A small network was shown many inputs. Here are its activations along a few directions, one row for each input.
In each table, some parts of the input vary, and every possible input appears once, in random order.
A made-up example of a description, with smaller parts first: one of 3 separate values, together with either a single point or one of 11 places around a ring or (one of 6 places along a line, together with one of 8 places around a ring).
Shared parts are said once, and a part with two or three values counts as separate values.
(in the rows, 128 means zero)

Rows:
row 1: [ 84 111 128 138  94 149  71 118  82 148  86]
row 2: [153  95  83 119 120 130 131 136 157 109  72]
row 3: [167 114  85  80 159 140 122 139 186 112 146]
row 4: [157 113 100 125 139 140 152 152 168 153 114]
row 5: [151 102  72 101 150 129 146 153 173 127 105]
row 6: [166 162 100  82 189 124 108 112 166 100 120]
row 7: [158 119 157 175 103  40 114 202 102 111 178]
row 8: [152 123 157 130  85 162 177 147 132 135  83]
row 9: [113  75 137 176 110 138 155  99 109 120 116]
row 10: [ 76 102 101 115 104 138  64 119  85 121  76]
row 11: [148 150 185 151  61  44 136 208 111 122 179]
row 12: [ 76 128 174 128  68 170 111 130  62 146  86]
row 13: [103 100 163 152  73 143 175 104 117 134 113]
row 14: [ 63 120 152 157  58 176 139 147 111 119 100]
row 15: [114  83 116 163  98 123 136  92 139 134 111]
row 16: [173 172 128 105 178 134 113 110 161 125 128]
row 17: [114 171 143 108 185 109  95  92 141 147 150]
row 18: [157  98 132 154 121 154 155 142 123 122  87]
row 19: [175 115 135 117 161 165 146 145 150 125 159]
row 20: [107  73  89 140 109 113 129  94 142 107 103]
row 21: [112 172  99 122 161  96 120  60 104 157 190]
row 22: [104 162  73  99 173  87 115  63 109 131 181]
row 23: [166 188 172  93 155 152 154 121 141 126 130]
row 24: [160 128 134 161  88  23  93 195 136 124 175]
row 25: [ 69  98 129 179  92 170 118 141 101 107 104]
row 26: [168 140 158  92 124 172 168 148 162 137 157]
row 27: [156 104 121 138 152 153 171 160 138 139 118]
row 28: [ 71 105 109 167  80 157 101 136 131 120  99]
row 29: [176 124 113 104 148 151 128 138 181 137 155]
row 30: [174 162 149 116 191 147 132 119 132 114 131]
row 31: [ 64  96  84 146  89 147  94 137 134  97  92]
row 32: [ 83 104 150 152 106 163  89 125  52 134  91]
row 33: [148 131 146 113 116 161 193 164 147 152 117]
row 34: [161 106 111 141 109 140 138 135 153 135  81]
row 35: [105 187 142 110 138 112 162  71  88 158 192]
row 36: [115 161 119 133 174 108 140  70  79 145 191]
row 37: [152 114 101 136 101  10  85 194 141  93 163]
row 38: [105 187 190  97 160 128 137 104 119 145 151]
row 39: [107 162 114  84 196  99  89  94 145 120 142]
row 40: [117 160 165 121 199 124 115 102 109 134 151]
Question: The inputs of row 9 and row 20 match in every part but one. If row 30 is changed in the same way as row 9 into row 20, which row does it become?
Answer: row 6
Question: The inputs of row 31 and row 25 match in every part but one. If row 10 is changed in the same way as row 31 into row 25, which row does it become?
Answer: row 32
Question: Describe the family of inputs behind these rows.
Answer: one of 4 places along a line, together with either a single point or one of 9 places along a line
Question: Which other rows does row 12 become when the place on the line of 9 takes its other values? List them by row number.
Answer: row 8, row 13, row 14, row 23, row 26, row 33, row 35, row 38
Question: Which other rows does row 40 become when the place on the line of 4 takes its other values? List them by row number.
Answer: row 17, row 38, row 39

Rows:
row 41: [100 141 176 158 155 127 140 127 112 126 184]
row 42: [109 150  91 123 159  80 112 102 169 118 159]
row 43: [ 89 179 140  82 125 186 135  98 112 156 154]
row 44: [133 123 143 124  63  64 102 166 136 111 112]
row 45: [115 109 126 149 161 167 120  60 142 127 113]
row 46: [106 135 137 130 148 155 172  54 118 126  84]
row 47: [200 102 138 117 105 160 160 219 208 106  89]
row 48: [109 120  97 130  89  91  86 174 155 111 105]
row 49: [127 141 129 105 174 183  93  80 114 150  97]
row 50: [105 114  87 133 183 132 100  99 140  90 146]
row 51: [117 162 142  90 161 171 145  73  94 147  71]
row 52: [146 113 109 129  89  42 135 125 124 137 157]
row 53: [165 121 143 174 109  68 141 149  84 135 164]
row 54: [118 145  91  88 193 149  72 116 114 114 129]
row 55: [ 73 125 144 129  42 179 137 152 127 130 113]
row 56: [122 111  61 136 117  69 120 134 143 137 149]
row 57: [119  73  58 148 140 122 105 132 113 108 135]
row 58: [102  83  98 140 110 142  69 174 128  84  86]
row 59: [210 133 127 105 184 150 190 137 216 115 147]
row 60: [152 132 174 167  84  89 109 187 101 111 118]
row 61: [ 96 103 152 141  75 166 143 134 111 120  25]
row 62: [145 178 141  76 144  71  98 110 123 140 149]
row 63: [100 115 183 161  89 139 115 195 104 122 129]
row 64: [112 104 151 171 114 119 148 160  83 145 175]
row 65: [163 187 171 120 161  95 106 133  86 140 154]
row 66: [ 77 152 135 123 112 167 162  81 137 134 168]
row 67: [228  92  96 120 137 141 205 181 192 136 138]
row 68: [150 158 169 160 150  78 133 116 112 115 170]
row 69: [114 170 178 117 166 145 115 143  86 149 168]
row 70: [107  76 139 158  88 177  87 141 130 121  50]
row 71: [132 151 136 116 132  55 127  94 149 118 166]
row 72: [128  63  98 166 115 158 126  93 112 149 100]
row 73: [215 160 131  61 193 167 158 152 189 139 132]
row 74: [116  95 112 146 103 148 183  86  92 148  73]
row 75: [ 87 115 109 136  69 159 172 112 112 153 157]
row 76: [122 176  95  80 169  98  84 118 143 140 143]
Question: The inputs of row 45 and row 49 match in every part but one. If row 71 is changed in the same way as row 45 into row 49, which row does it become?
Answer: row 62
Question: Describe the family of inputs behind these rows.
Answer: one of 4 places along a line, together with either a single point or one of 8 places around a ring
Question: A walk changes only the place on the ring of 8. It starts at row 44 and steps to row 60. List the rest of the walk in order.
Answer: row 63, row 55, row 61, row 70, row 58, row 48
Question: Which other rows agree with row 52 in the place on the line of 4? List them by row number.
Answer: row 53, row 56, row 57, row 64, row 67, row 72, row 74, row 75
Question: Which other rows does row 67 become when the place on the line of 4 takes its other values? List them by row number.
Answer: row 47, row 59, row 73
